A small network was trained on invented records. Each row is its activation on one of them, seen along a few directions.
Each row is followed by the record's values for the fields Rab, Nezot, Dosom, Sodiz, Reson, Pigi.
A field that a record lacks is written none.
The largest differences between rows may come from other fields.
(in the rows, 500 means zero)
Random noise pushes rows far along 3 fixed directions. That doesn't count. These rows show it; they differ only by the noise:
[495 461 533 531 552 512 552 650 507 558 585 532 508 457 524 447 484 534]
[550 412 367 380 486 580 572 642 634 468 543 648 473 440 594 648 325 673]
[432 384 550 398 583 537 784 802 652 646 639 595 597 382 485 485 434 619]
[547 512 483 610 562 522 374 555 418 468 558 511 422 497 574 438 485 505]
[479 435 497 479 629 560 606 726 563 551 629 580 502 411 541 462 429 598]

[615 649 746 536 439 294 482 473 296 609 510 297 513 615 531 259 606 413] -> {Rab: w1, Nezot: none, Dosom: none, Sodiz: u1, Reson: k2, Pigi: b1}
[520 600 748 403 492 356 672 553 416 601 557 338 571 547 481 339 527 482] -> {Rab: w1, Nezot: none, Dosom: none, Sodiz: u1, Reson: k1, Pigi: none}
[470 448 551 555 384 453 552 521 495 554 474 512 552 515 461 509 563 455] -> {Rab: w2, Nezot: y3, Dosom: n2, Sodiz: none, Reson: k3, Pigi: b2}
[312 482 584 429 583 557 694 547 601 567 552 494 610 400 377 454 530 482] -> {Rab: w2, Nezot: y1, Dosom: none, Sodiz: u4, Reson: k1, Pigi: none}
[388 528 570 570 709 539 529 567 448 539 616 457 525 460 439 286 570 446] -> {Rab: w2, Nezot: y3, Dosom: n1, Sodiz: u3, Reson: k1, Pigi: none}
[568 570 631 486 433 401 508 489 385 528 500 381 503 559 539 428 514 490] -> {Rab: w1, Nezot: none, Dosom: none, Sodiz: u1, Reson: k2, Pigi: b2}
[530 522 379 597 730 605 292 512 443 366 587 539 355 485 579 407 439 527] -> {Rab: w2, Nezot: y3, Dosom: n1, Sodiz: u3, Reson: k1, Pigi: none}
[434 463 464 308 567 551 692 643 655 534 572 599 542 425 492 527 415 599] -> {Rab: w2, Nezot: y5, Dosom: n1, Sodiz: none, Reson: k3, Pigi: b1}
[480 517 468 429 629 597 494 549 518 466 565 496 439 454 533 494 429 562] -> {Rab: w1, Nezot: none, Dosom: none, Sodiz: u2, Reson: k2, Pigi: b2}
[634 506 274 524 371 580 197 299 474 292 384 549 323 560 618 709 394 528] -> {Rab: w1, Nezot: none, Dosom: none, Sodiz: u2, Reson: k2, Pigi: b2}
[517 565 502 502 659 572 358 513 410 409 580 457 391 496 566 407 451 494] -> {Rab: w1, Nezot: none, Dosom: none, Sodiz: none, Reson: k3, Pigi: b2}
[453 598 564 618 780 567 355 518 344 469 606 416 414 471 505 277 591 422] -> {Rab: w1, Nezot: none, Dosom: none, Sodiz: u2, Reson: k2, Pigi: b1}
[615 609 551 412 577 456 459 514 426 470 551 436 423 531 609 405 423 562] -> {Rab: w1, Nezot: none, Dosom: none, Sodiz: u1, Reson: k2, Pigi: b1}
[518 462 424 534 441 518 483 463 554 478 431 558 511 475 511 621 479 515] -> {Rab: w2, Nezot: y2, Dosom: n2, Sodiz: u4, Reson: k2, Pigi: b1}
[446 560 399 417 682 637 434 493 518 348 563 573 416 462 525 466 416 531] -> {Rab: w2, Nezot: y5, Dosom: n1, Sodiz: none, Reson: k3, Pigi: b1}
[549 428 514 719 473 405 460 567 424 592 481 513 506 526 505 449 638 446] -> {Rab: w2, Nezot: y4, Dosom: n2, Sodiz: u3, Reson: k2, Pigi: b1}
[491 551 744 379 696 411 793 787 471 666 706 405 565 444 517 241 466 596] -> {Rab: w1, Nezot: none, Dosom: none, Sodiz: u1, Reson: k1, Pigi: none}
[410 538 496 551 722 629 393 477 467 400 551 477 471 445 479 419 513 471] -> {Rab: w1, Nezot: none, Dosom: none, Sodiz: u4, Reson: k1, Pigi: none}
[677 652 568 297 245 350 493 314 414 439 404 369 476 647 593 569 389 567] -> {Rab: w1, Nezot: none, Dosom: none, Sodiz: u1, Reson: k1, Pigi: none}
[393 616 519 746 828 610 238 440 313 370 586 418 396 460 515 288 581 398] -> {Rab: w2, Nezot: y5, Dosom: n2, Sodiz: u4, Reson: k2, Pigi: b2}
[471 589 655 488 499 457 502 468 381 538 542 365 521 532 475 347 570 415] -> {Rab: w1, Nezot: none, Dosom: none, Sodiz: none, Reson: k3, Pigi: b2}
[630 598 539 535 281 368 380 305 374 427 403 416 441 626 563 531 499 466] -> {Rab: w2, Nezot: y6, Dosom: n2, Sodiz: u1, Reson: k1, Pigi: none}
[407 440 428 503 790 630 543 698 575 514 645 583 490 402 494 438 449 551] -> {Rab: w2, Nezot: y4, Dosom: n1, Sodiz: u2, Reson: k1, Pigi: none}
[466 381 431 430 244 465 583 418 647 537 363 558 615 550 403 730 518 463] -> {Rab: w2, Nezot: y4, Dosom: n1, Sodiz: u2, Reson: k1, Pigi: none}
[486 512 528 402 404 493 553 438 524 529 450 475 554 520 453 552 532 477] -> {Rab: w1, Nezot: none, Dosom: none, Sodiz: u2, Reson: k2, Pigi: b1}
[514 520 398 566 729 627 343 535 444 349 574 526 369 441 613 478 409 585] -> {Rab: w1, Nezot: none, Dosom: none, Sodiz: u4, Reson: k2, Pigi: b2}
[459 428 335 472 460 610 462 430 624 379 436 614 489 451 513 708 404 557] -> {Rab: w2, Nezot: y5, Dosom: n2, Sodiz: u4, Reson: k2, Pigi: b2}
[382 457 446 376 429 582 625 443 657 462 452 571 586 440 417 636 443 522] -> {Rab: w2, Nezot: y1, Dosom: none, Sodiz: u4, Reson: k1, Pigi: none}
[454 473 452 625 756 612 397 638 460 431 625 562 393 418 550 406 480 518] -> {Rab: w2, Nezot: y3, Dosom: n2, Sodiz: none, Reson: k3, Pigi: b2}
[447 536 457 600 603 593 335 422 436 397 533 499 403 484 473 457 522 440] -> {Rab: w2, Nezot: y6, Dosom: n1, Sodiz: u2, Reson: k2, Pigi: b2}
[634 574 273 493 521 583 196 325 448 266 455 540 317 575 646 585 346 576] -> {Rab: w2, Nezot: y3, Dosom: n1, Sodiz: u3, Reson: k1, Pigi: none}
[678 582 516 472 316 385 391 409 368 463 441 413 427 601 627 531 442 554] -> {Rab: w1, Nezot: none, Dosom: none, Sodiz: u1, Reson: k2, Pigi: b2}
[575 497 283 492 595 618 302 445 520 313 512 594 356 508 605 572 352 586] -> {Rab: w2, Nezot: y3, Dosom: n1, Sodiz: u3, Reson: k1, Pigi: none}
[346 478 563 518 489 526 598 470 566 542 471 476 628 453 384 524 566 423] -> {Rab: w2, Nezot: y5, Dosom: n2, Sodiz: u4, Reson: k2, Pigi: b2}
[404 427 458 507 545 546 538 538 567 516 515 563 552 488 417 530 534 476] -> {Rab: w2, Nezot: y4, Dosom: n1, Sodiz: u2, Reson: k1, Pigi: none}
[537 587 589 623 364 413 346 312 347 489 401 341 503 587 504 474 599 386] -> {Rab: w1, Nezot: none, Dosom: none, Sodiz: u4, Reson: k2, Pigi: b2}
[467 514 605 620 393 417 476 416 415 591 450 438 558 560 393 436 676 339] -> {Rab: w2, Nezot: y2, Dosom: n1, Sodiz: u2, Reson: k2, Pigi: b1}
[550 439 381 454 461 519 502 526 583 472 491 590 486 516 531 581 410 573] -> {Rab: w2, Nezot: y3, Dosom: n1, Sodiz: u3, Reson: k1, Pigi: none}
[563 569 590 499 460 403 532 503 412 499 525 444 482 543 550 425 484 524] -> {Rab: w2, Nezot: y6, Dosom: n2, Sodiz: u1, Reson: k1, Pigi: none}
[530 384 433 235 363 524 743 613 726 583 475 621 585 460 503 714 387 653] -> {Rab: w1, Nezot: none, Dosom: none, Sodiz: u2, Reson: k2, Pigi: b1}
[586 540 509 475 374 463 421 409 461 509 426 453 497 573 511 541 521 455] -> {Rab: w1, Nezot: none, Dosom: none, Sodiz: u2, Reson: k2, Pigi: b1}
[605 428 590 596 461 363 582 679 477 694 523 468 555 519 528 427 571 504] -> {Rab: w1, Nezot: none, Dosom: none, Sodiz: u3, Reson: k2, Pigi: b1}
[371 427 478 367 756 638 738 751 670 566 649 627 555 357 438 486 420 599] -> {Rab: w2, Nezot: y2, Dosom: n1, Sodiz: u2, Reson: k2, Pigi: b1}
[365 427 562 559 645 538 668 636 570 591 560 542 591 387 410 446 567 494] -> {Rab: w2, Nezot: y2, Dosom: n2, Sodiz: u4, Reson: k2, Pigi: b1}
[526 516 515 408 220 438 504 311 513 512 343 457 569 586 440 641 555 436] -> {Rab: w1, Nezot: none, Dosom: none, Sodiz: u2, Reson: k2, Pigi: b1}
[453 455 521 339 445 488 711 560 635 591 513 520 615 493 438 528 450 558] -> {Rab: w2, Nezot: y3, Dosom: n1, Sodiz: u3, Reson: k1, Pigi: none}

Here are new rows. What are their fields?
[562 571 290 500 606 665 233 394 451 268 521 569 302 494 618 571 349 570] -> {Rab: w2, Nezot: y6, Dosom: n1, Sodiz: u2, Reson: k2, Pigi: b2}
[611 634 562 402 623 472 471 546 385 432 605 421 403 524 624 377 372 601] -> {Rab: w1, Nezot: none, Dosom: none, Sodiz: u1, Reson: k1, Pigi: none}
[557 466 502 537 314 426 440 409 491 550 396 465 532 588 471 562 552 421] -> {Rab: w1, Nezot: none, Dosom: none, Sodiz: u2, Reson: k1, Pigi: none}
[588 349 382 428 619 539 629 778 654 561 573 641 472 411 614 602 369 705] -> {Rab: w1, Nezot: none, Dosom: none, Sodiz: u3, Reson: k2, Pigi: b1}
[427 594 725 617 452 358 501 444 355 631 506 347 579 567 387 262 726 285] -> {Rab: w2, Nezot: y5, Dosom: n1, Sodiz: none, Reson: k3, Pigi: b1}
[650 402 459 720 265 342 387 470 432 586 381 530 498 589 539 578 616 443] -> {Rab: w2, Nezot: y4, Dosom: n2, Sodiz: u3, Reson: k2, Pigi: b1}
[377 463 541 537 664 545 623 606 564 570 549 525 562 386 433 464 539 507] -> {Rab: w2, Nezot: y2, Dosom: n2, Sodiz: u4, Reson: k2, Pigi: b1}
[543 407 422 478 431 505 553 625 578 530 521 597 487 458 569 596 420 612] -> {Rab: w2, Nezot: y3, Dosom: n2, Sodiz: none, Reson: k3, Pigi: b2}
[561 363 400 603 557 492 503 665 558 548 516 617 466 461 562 570 497 574] -> {Rab: w2, Nezot: y4, Dosom: n2, Sodiz: u3, Reson: k2, Pigi: b1}
[626 496 387 794 396 428 181 344 330 424 378 504 383 593 571 539 613 408] -> {Rab: w2, Nezot: y4, Dosom: n2, Sodiz: u3, Reson: k2, Pigi: b1}
[369 435 569 281 527 559 803 609 706 607 523 510 670 399 412 565 454 579] -> {Rab: w1, Nezot: none, Dosom: none, Sodiz: u4, Reson: k1, Pigi: none}
[557 559 375 433 468 532 363 403 492 372 466 545 402 537 577 557 423 527] -> {Rab: w2, Nezot: y5, Dosom: n1, Sodiz: none, Reson: k3, Pigi: b1}
[499 463 378 508 772 626 456 640 550 433 638 592 401 425 567 431 386 601] -> {Rab: w2, Nezot: y3, Dosom: n1, Sodiz: u3, Reson: k1, Pigi: none}
[636 486 434 623 294 423 321 432 414 474 427 503 420 569 602 569 503 501] -> {Rab: w2, Nezot: y3, Dosom: n2, Sodiz: none, Reson: k3, Pigi: b2}
[418 539 493 689 580 554 305 367 404 389 467 457 468 501 473 462 586 380] -> {Rab: w2, Nezot: y5, Dosom: n2, Sodiz: u4, Reson: k2, Pigi: b2}
[567 340 512 473 414 420 699 705 632 679 500 570 588 466 509 583 501 591] -> {Rab: w1, Nezot: none, Dosom: none, Sodiz: u3, Reson: k2, Pigi: b1}
[496 506 506 303 296 463 640 443 610 529 432 528 600 537 452 602 461 496] -> {Rab: w2, Nezot: y5, Dosom: n1, Sodiz: none, Reson: k3, Pigi: b1}
[436 510 424 566 449 566 370 325 484 358 412 522 495 519 472 601 513 454] -> {Rab: w2, Nezot: y5, Dosom: n2, Sodiz: u4, Reson: k2, Pigi: b2}
[404 474 601 561 447 466 566 470 508 595 476 477 584 509 351 471 645 373] -> {Rab: w2, Nezot: y2, Dosom: n1, Sodiz: u2, Reson: k2, Pigi: b1}
[521 350 468 544 351 421 639 599 596 623 436 597 591 498 463 622 555 525] -> {Rab: w2, Nezot: y4, Dosom: n2, Sodiz: u3, Reson: k2, Pigi: b1}
[349 513 642 406 532 490 718 565 558 600 554 483 631 470 363 381 582 428] -> {Rab: w2, Nezot: y5, Dosom: n1, Sodiz: none, Reson: k3, Pigi: b1}
[500 473 517 503 441 485 533 546 510 534 507 519 518 494 509 520 492 522] -> {Rab: w2, Nezot: y3, Dosom: n2, Sodiz: none, Reson: k3, Pigi: b2}
[517 610 645 348 655 462 638 609 456 536 611 415 510 489 539 319 453 563] -> {Rab: w1, Nezot: none, Dosom: none, Sodiz: u1, Reson: k2, Pigi: b1}
